Here are a small network's activations along a few directions, averaged over the inputs that share one value of a field.
Related values have similar rows: they may be neighbours, one step apart, or belong to one group.
In the rows, 500 means zero.
Strong random noise was added to every row along 4 fixed directions; ignore it. To show where, here is one row again and again, with new noise each time:
[554 468 447 322 524 608 481 432 335 553 446 464 495 495 444 688 337 382
 599]
[556 398 468 303 512 584 445 388 432 599 366 387 525 634 509 671 231 405
 588]
[473 662 522 405 551 679 475 580 445 498 600 674 523 344 415 381 669 395
 509]
[523 561 437 391 485 545 525 531 278 456 563 451 480 382 420 650 477 412
 539]
[447 514 502 450 501 555 447 468 628 524 399 435 543 654 606 350 412 521
 501]
[467 601 671 343 450 549 371 675 677 559 629 449 676 580 506 275 624 419
 307]


J, 10 values:
j4: [390 484 484 828 505 437 540 402 794 401 401 605 450 598 654 219 623 771
 511]
j10: [485 413 369 542 606 619 517 426 313 500 485 632 406 221 302 599 490 489
 663]
j8: [447 557 556 453 529 598 439 503 690 563 411 490 572 624 579 284 460 501
 486]
j7: [549 545 680 564 518 544 494 574 459 514 648 750 569 296 287 582 773 454
 495]
j6: [615 364 490 409 557 694 486 397 316 599 489 649 478 324 269 703 425 405
 575]
j2: [460 575 369 670 490 468 654 463 426 336 515 578 323 399 616 482 549 597
 573]
j3: [545 573 333 625 612 463 636 457 322 459 514 732 299 323 488 561 616 478
 612]
j9: [487 409 408 557 585 354 484 453 540 602 370 544 429 599 590 431 453 488
 526]
j1: [576 354 478 513 559 611 552 331 459 565 366 597 453 489 469 674 339 511
 655]
j5: [613 416 633 365 361 258 470 543 495 530 570 201 591 736 553 861 336 444
 394]
The values of J form a tree with 2 forks.
Name the neighbours of j7, in listed order.
Answer: j4
Name the neighbours of j6, in listed order.
Answer: j10, j1
Name the neighbours of j9, in listed order.
Answer: j3

E, 10 values:
e3: [489 463 419 616 530 433 564 359 511 477 348 588 389 617 623 483 427 581
 590]
e9: [501 563 455 577 491 324 567 569 515 409 500 409 491 603 615 462 524 549
 464]
e5: [365 595 457 730 457 462 556 577 537 354 502 439 492 362 515 303 635 671
 480]
e8: [573 368 608 395 594 618 374 417 582 716 445 730 549 528 370 504 508 382
 526]
e10: [488 542 474 686 576 557 584 405 494 478 488 819 375 369 474 460 670 575
 623]
e1: [361 730 338 627 441 348 578 618 442 282 589 337 383 411 604 336 618 586
 448]
e6: [502 581 366 536 537 472 585 446 329 464 416 486 395 484 556 624 427 490
 620]
e7: [496 335 507 564 412 305 473 545 525 437 546 296 566 549 479 561 473 591
 390]
e4: [403 596 374 639 413 431 629 585 502 342 543 321 431 442 651 335 510 653
 417]
e2: [576 484 538 301 436 663 501 492 237 427 632 371 546 334 312 850 381 397
 565]
The values of E form a ring.
Name the neighbours of e8, in listed order.
Answer: e10, e7
Name the neighbours of e6, in listed order.
Answer: e9, e1
